Here are a small network's activations along a few directions, averaged over the inputs that share one value of a field.
Values that are neighbours, or in one group, have similar rows; names and order tell nothing.
In the rows, 500 means zero.
Random noise pushes rows far along 21 fixed directions. That doesn't count. These rows show it; they differ only by the noise:
[839 607 766 331 447 463 383 341 306 428 378 341 421 615 720 396 662 472
 782 343 561 799 724 449 292 628 438 386 532 787 414 339 569]
[385 526 637 543 336 553 543 298 431 444 515 402 519 471 654 720 308 385
 457 696 590 968 301 318 424 440 546 375 593 262 430 354 395]
[611 538 432 137 414 353 543 470 393 582 452 659 739 643 485 468 499 419
 394 390 167 590 395 707 308 394 693 186 476 716 747 449 350]
[503 563 301 358 590 567 309 668 582 486 546 445 556 613 371 536 287 360
 454 648 625 468 616 455 740 595 500 439 515 602 386 506 376]
[421 550 486 574 703 442 302 316 381 513 255 460 429 575 563 400 726 625
 647 665 316 470 531 646 283 377 631 552 484 428 339 541 679]
[484 534 329 404 429 593 415 322 555 625 578 351 532 644 376 695 491 493
 610 654 682 462 678 760 643 764 486 389 576 797 597 444 444]
[537 477 586 589 433 628 420 325 497 599 487 504 504 376 470 502 579 516
 635 545 530 495 621 548 460 515 394 560 454 577 530 430 585]
[416 656 394 593 789 479 541 765 639 563 549 418 413 650 416 380 429 474
 373 556 521 533 862 500 602 472 688 496 544 451 325 578 461]
[471 626 481 468 307 641 476 822 523 439 545 500 420 608 622 238 655 565
 633 541 673 390 282 277 314 415 386 554 586 599 267 347 475]
[423 468 627 741 296 371 541 610 724 548 554 331 415 512 547 366 800 434
 542 456 416 258 459 254 666 251 173 324 638  85 363 560 528]
[596 473 127 592 689 443 612 673 514 764 502 712 436 218 417 431 650 833
 438 335 703 354 513 522 612 573 491 826 230 330 378 530 569]
[537 626 580 731 365 290 337 237 612 658 268 367 698 676 625 500 729 588
 489 724 403 398 559 687 210 340 606 476 669 796 804 668 552]
[556 210 479  68 572 325 404 533 693 360 743 614 268 633 504 447 630 294
 490 231 698 129 432 698 686 447 527 452 505 380 439 513 470]
[702 448 546 324 638  64 688 435 259 381 274 480 446 421 343 547 622 778
 704 432 492 799 512 282 450 559 498 337 405 511 523 591 493]
[559 459 745 592 181 492 567 466 553 524 414 544 657 424 355 432 531 260
 496 487 365 358 349 424 532 296 305 380 548 394 668 494 405]
[417 518 309 359 453 458 441 400 472 490 580 625 713 610 536 623 351 443
 453 563 477 353 237 619 407 630 663 480 583 817 678 469 469]
[688 485 532 360 483 534 406 482 288 305 171 485 574 461 592 486 499 582
 408 433 539 588 304 540 446 529 440 443 576 510 638 603 581]
[214 697 513 434 360  74 624 501 693 590 630 706 547 475 285 367 495 328
 488 345 203 364 723 369 390 280 331 475 311 457 553 580 309]
[730 732 555 428 531 553 734 384 439 726 440 609 489 593 437 513 448 324
 239 231 563 632 603 716 344 520 695 485 565 439 798 536 430]
[332 703 695 578 290 339 513 564 496 227 233 447 436 508 394 529 392 272
 468 147 736 378 440 596 671 711 189 571 587 688 499 756 660]
[446 407 618 697 299 426 623 525 430 497 275 237 342 551 465 599 782 850
 690 792 622 644 426 700 533 565 613 485 464 706 407 513 377]
[462 384 635 523 487 709 461 462 306 436 442 549 403 497 382 491 493 345
 758 572 407 462 310 577 545 503 487 589 365 449 271 374 521]
[281 944 522 391 414 487 411 467 644 538 711 570 259 647 740 494 491 357
 273 290 564 421 370 180 212 467 451 434 737 439 513 578 547]


Field Mobe:
b3: [558 474 379 603 636 539 338 311 366 614 459 454 537 597 609 662 461 456
 595 699 395 585 355 475 497 478 582 583 426 339 396 504 513]
b7: [316 696 437 495 669 383 585 665 408 362 307 463 383 619 487 329 531 541
 359 327 234 420 567 613 373 386 547 608 432 275 475 716 508]
b4: [571 521 384 450 320 692 412 485 545 451 443 420 564 471 542 524 373 260
 255 337 625 302 456 811 816 744 402 592 503 446 557 480 397]
b9: [409 633 473 403 502 709 375 397 404 629 426 546 524 321 562 481 535 632
 368 322 123 602 786 716 489 635 429 339 348 592 492 468 631]
b6: [457 888 285 380 325 340 387 530 371 526 404 525 585 527 658 514 424 499
 360 396 392 459 306 352 413 753 579 485 530 599 389 391 366]
b1: [403 417 633 661 628 658 494 484 564 596 527 374 170 456 569 634 746 825
 455 533 628 560 432 553 484 464 653 467 627 313 391 586 750]
b8: [539 847 454 309 490 322 372 293 442 274 253 463 478 609 613 358 366 393
 339 545 542 397 697 498 305 605 463 705 567 397 586 497 236]
b5: [356 646 488 506 481 667 510 665 632 684 411 590 351 275 208 452 500 592
 442 612 670 639 712 578 546 480 526 598 309 495 217 373 434]
b2: [492 524 448 417 291 715 351 496 563 715 471 546 528 642 441 494 607 285
 497 522 400 563 337 875 437 199 440 450 348 442 443 436 497]
Mobe is arranged as a 3 by 3 grid.
Q: Name the neighbours of b7, in listed order.
A: b4, b6
Q: Name the neighbours of b5, in listed order.
A: b9, b8
A value of Mobe combines one of 3 hidden first parts with one of 3 second parts; all combinations occur once.
Q: b8 and b6 share the first part; b8 and b2 share the second. Which value has the first part of b2 and the second part of b6?
A: b7

Field Rigo:
w8: [394 754 465 553 587 650 370 428 422 695 491 392 274 611 471 579 679 554
 574 411 314 437 563 525 506 596 442 316 567 507 399 596 717]
w4: [312 454 291 458 574 443 460 467 535 513 412 558 666 328 420 359 505 547
 566 636 569 527 649 721 558 565 663 472 482 414 150 180 566]
w7: [627 330 563 442 372 673 510 618 515 541 462 451 555 500 313 553 483 431
 578 501 614 571 494 691 731 531 409 405 425 622 482 454 472]
w2: [361 631 490 550 457 375 435 659 497 395 290 508 737 577 480 307 337 209
 486 630 517 624 421 557 487 357 664 494 509 499 154 340 439]
w6: [532 509 464 426 685 234 527 588 727 502 584 554 558 499 384 372 553 448
 388 318 546 189 693 521 567 539 670 408 662 622 565 554 599]
w9: [409 483 499 500 444 543 532 594 492 414 414 339 635 629 665 437 505 449
 459 554 421 789 533 587 495 317 407 236 644 286 382 431 540]
w3: [547 534 488 422 461 578 278 260 501 495 426 595 691 232 583 488 447 435
 453 433 613 626 487 444 395 478 391 426 599 475 556 375 756]
w1: [616 708 355 598 800 580 367 653 591 725 556 673 496 648 428 490 254 332
 370 611 580 571 523 363 348 301 738 814 366 496 463 628 465]
w5: [333 563 276 465 551 471 754 464 473 724 681 540 314 664 337 686 587 645
 538 533 434 486 381 520 470 513 548 427 459 367 608 613 386]
Rigo is arranged as a 3 by 3 grid.
Q: How many steps from neighbour to neighbour lead from w5 to w6, at the fewest?
A: 2
Q: Name the neighbours of w3, in listed order.
A: w8, w2, w1

Field Fabod:
y2: [489 768 538 276 462 244 658 467 345 437 343 462 282 486 445 617 580 570
 427 281 606 803 403 321 491 683 508 261 551 482 405 563 456]
y10: [620 480 352 570 422 414 480 403 602 710 580 493 594 635 765 460 698 433
 526 197 514 483 619 622 425 310  88 598 427 155 582 616 696]
y11: [503 432 715 635 533  22 624 476 492 441 257 447 449 561 364 463 582 480
 580 390 405 614 687 609 508 308 499 651 280 370 485 755 387]
y21: [465 605 433 616 442 327 540 594 433 465 376 503 492 499 497 393 425 479
 441 551 391 434 688 547 596 579 463 850 187 461 393 552 151]
y5: [732 309 484 278 513 434 434 425 477 415 361 501 535 335 511 389 639 700
 563 553 556 551 631 473 535 424 383 395 440 328 514 439 422]
y16: [597 650 482 343 696 527 607 550 351 548 496 538 380 799 384 471 499 454
 587 643 449 655 428 481 240 391 818 406 597 520 491 442 380]
y18: [338 429 355 533 476 657 406 417 454 328 432 565 594  49 424 690 208 735
 503 778 923 697 477 418 610 788 453 686 478 659 441 326 538]
y15: [634 561 516 407 368 565 627 431 484 711 589 508 485 525 401 626 437 344
 445 349 525 748 639 526 555 427 405 434 363 291 650 487 327]
y4: [112 493 510 714 623 540 303 492 566 495 506 598 513 355 242 712 275 331
 506 565 310 194 318 352 816 586 427 418 536 625 388 679 753]
y14: [439 464 340 489 632 398 453 527 577 468 613 581 549 577 501 519 409 342
 523 378 482 365 343 403 542 443 462 518 532 381 463 577 664]
y3: [703 562 398 548 439 694 557 546 291 661 457 470 533 477 569 666 472 655
 398 619 325 535 266 335 603 705 576 401 491 551 579 479 329]
y8: [677 632 545 502 632 492 739 389 341 677 389 514 441 538 346 480 614 487
 485 218 456 610 626 714 490 670 615 327 550 523 642 520 635]
y9: [603 663 434 427 542 418 182 521 461 659 382 546 412 507 377 547 602 440
 613 429 344 243 319 243 542 466 305 495 368 560 428 736 539]
y12: [ 62 498 329 321 526 352 530 478 522 393 629 714 479 468 532 553 341 469
 250 488 191 382 354 746 444 520 764 579 308 427 395 436 312]
y17: [285 564 582 480 394 449 426 676 751 420 573 386 457 568 395 432 431 297
 492 603 615 492 545 437 703 375 416 353 585 477 255 462 432]
y20: [614 517 377 541 651 502 632 760 550 511 443 475 714 699 341 409 502 587
 459 581 482 418 432 511 455 402 592 382 679 696 688 621 590]
y1: [714 640 526 472 334 540 490 572 446 478 407 346 560 242 520 210 641 561
 445 449 410 372 813 322 705 704 346 281 573 458 371 240 360]
y13: [686 584 658 452 430 240 393 347 455 409 443 362 607 695 528 480 370  84
 727 404 523 672 660 340 562 503 299 521 488 349 318 439 422]
y19: [534 348 731 513 627 445 497 343 488 229 549 580 259 577 441 560 426 290
 576 354 508 198 356 412 478 462 376 788 487 318 688 771 607]
y6: [540 832 593 430 372 601 607 506 433 731 491 605 370 364 344 433 526 377
 475 344 567 560 533 411 419 605 619 466 445 520 363 263 383]
y7: [474 611 359 311 457 410 426 930 580 450 366 459 562 598 517 414 485 632
 311 340 533 723 561 491 521 361 340 292 484 570 455 696 544]
Fabod is arranged as a tree with 4 forks.
Q: Name the neighbours of y4, in listed order.
A: y3
Q: Name the neighbours of y13, in listed order.
A: y11, y7
Q: Name the neighbours of y8, in listed order.
A: y21
Q: Name the neighbours of y19, in listed order.
A: y14, y12
Q: Name the neighbours of y16, in listed order.
A: y18
Q: How many steps from neighbour to neighbour lead from y5 to y1, at the fewest?
A: 3

Field Mebu:
g19: [545 624 446 432 658 293 257 654 551 481 428 435 332 557 444 383 663 555
 556 486 459 197 672 396 729 639 464 496 415 647 188 583 481]
g21: [698 540 642 465 571 331 191 226 482 623 227 526 600 391 414 327 699 357
 506 692 213 333 514 389 492 321 687 203 640 269 390 334 504]
g12: [555 206 822 500 510  26 302 316 550 379 410 399 677 486 505 494 538 220
 658 434  63 569 721 540 697 254 473 272 350 406 414 577 503]
g5: [687 242 559 199 400 628 291 463 570 446 408 668 496 297 682 289 762 610
 311 507 662 292 231 618 361 252 620 414 643 337 588 353 542]
g1: [420 675 683 653 506 373 576 295 467 784 606 658 534 405 250 661 340 142
 631 395 458 612 447 532 504 662 916 476 398 778 297 274 538]
g3: [433 303 650 517 407 864 368 610 613 642 814 614 620 317 640 520 528 642
 484 519 114 597 517 358 370 287 442 229 487 721 657 418 699]
g18: [464 614 570 752 530 495 544 727 526 621 375 727 485 223 455 334 437 554
 371 414 460 712 632 506 385 308 571 835 147 563 371 551 515]
g15: [467 233 487 661 372 404 542 501 467 265 469 462 764 374 624 487 416 581
 767 670 732 582 226 461 492 564 490 739 470 597 289 247 550]
g16: [436 644 405 516 493 184 685 356 524 553 675 495 402 693 787 632 414 519
 413 450 652 741 539 403 279 523 569 776 375 385 513 554 241]
g7: [634 490 392 421 249 587 531 689 689 710 747 610 409 462 887 383 874 802
 335 224 696 320 245 583 261 442 550 506 574 820 703 453 607]
g9: [486 362 353 603 272 360 514 546 578 545 409 389 843 617 648 494 606 693
 536 655 581 674 475 655 364 235 328 487 528 546 715 615 491]
g11: [562 490 386 492 489 501 379 300 546 551 480 436 643 606 427 570 495 490
 781 775 782 666 387 190 337 321 184 448 600 328 519 527 649]
g8: [254 662 514 688 158 491 474 588 698 511 599 324 601 613 616 556 447 409
 456 752 488 687 408 320 496 381 388 295 659 525 378 436 393]
g14: [303 569 332 421 459 407 721 688 378 480 609 819 722 289 418 403 355 531
 473 392 185 368 133 204 410 479 502 387 477 466 471 343 464]
g10: [580 582 505 470 481 518 663 511 508 796 522 500 232 286 291 743 661 719
 491 398 771 712 367 337 656 706 614 203 585 430 318 392 626]
g20: [479 624 499 521 507 436 649 324 357 461 492 398 500 531 646 688 436 720
 434 644 467 697 513 419 337 775 670 535 549 764 704 519 318]
g6: [140 538 519 515 331 265 798 673 448 335 255 270 260 519 303 629 577 673
 421 372 344 613 553 913 863 700 452 363 328 471 327 656 320]
g17: [571 416 472 458 397 542 338 609 556 552 513 442 667 531 356 444 584 430
 827 703 448 435 416 324 560 337 294 230 573 603 365 342 551]
g4: [567 463 639 397 275 443 498 583 778 702 723 466 254 496 322 537 724 302
 560  69 650 227 687 670 862 594 265 369 420 554 434 529 522]
g13: [706 488 360 743 448 615 651 714 409 541 579 371 695 628 714 431 575 503
 481 349 213 251 324 138 678 521 179 328 711 277 657 605 560]
g2: [611 552 238 341 407 738 551 632 193 540 493 533 479 554 453 542 463 662
 730 534 556 680 290 445 407 624 335 667 228 645 461 404 373]
Mebu is arranged as a tree with 4 forks.
Q: Name the neighbours of g20, in listed order.
A: g16
Q: Name the neighbours of g4, in listed order.
A: g12, g3, g15
Q: Name the neighbours of g8, in listed order.
A: g18
Q: Name the neighbours of g2, in listed order.
A: g1, g7
Q: Name the neighbours of g14, in listed order.
A: g5, g17
Q: How many steps from neighbour to neighbour lead from g11 to g10, at the fewest?
A: 7

Field Misud:
t5: [554 526 315 423 432 872 434 407 389 666 471 399 410 410 388 624 570 670
 645 687 691 575 511 599 629 703 372 447 494 415 367 268 481]
t4: [665 706 294 388 404 554 473 676 432 470 396 439 665 466 395 407 415 603
 562 599 764 576 598 146 521 630 178 451 578 602 518 470 405]
t2: [405 641 442 382 343 498 256 705 388 280 441 551 528 481 554 219 463 348
 742 259 405 241 612 402 601 667  27 695 260 737 196 452 503]
t3: [416 752 496 313 275 508 754 553 508 426 567 495 298 407 291 481 600 607
 529 138 725 413 558 299 526 744  56 312 649 588 709 606 556]
t10: [559 388 629 648 664 268 479 499 671 644 597 710 616 452 519 429 515 318
 519 173 389 377 545 577 482 360 614 595 387 593 448 572 795]
t8: [296 230 449 316 487 270 667 570 573 309 552 780 635 176 345 411 521 694
 491 381 570 460 274 476 373 332 563 429 505 461 595 447 681]
t6: [722 599 740 549 371 663 371 492 530 483 309 242 399 538 614 377 609 302
 443 448 511 604 756 489 600 400 266 385 574 277 449 496 448]
t1: [150 399 400 379 859 284 475 440 645 157 699 677 664 402 405 392 277 642
 386 581 180 281 794 261 294 339 405 581 551 463 837 751 624]
t9: [231 479 658 776 483 426 628 518 500 242 244 322 556 416 479 419 524 634
 486 675 554 456 632 682 576 655 622 481 741 597 400 465 585]
t7: [491 265 558 546 375 519 539 406 597 351 518 328 812 524 489 487 505 438
 470 751 301 477 470 520 596 335 432  87 810 407 752 442 523]
Misud is arranged as a line.
Q: A walk along Misud starts at t8 and steps to its neighbour t1. Put t2, t3, t10, t9 in the order it reaches them.
A: t10, t9, t2, t3
Q: Name the neighbours of t7, in listed order.
A: t6
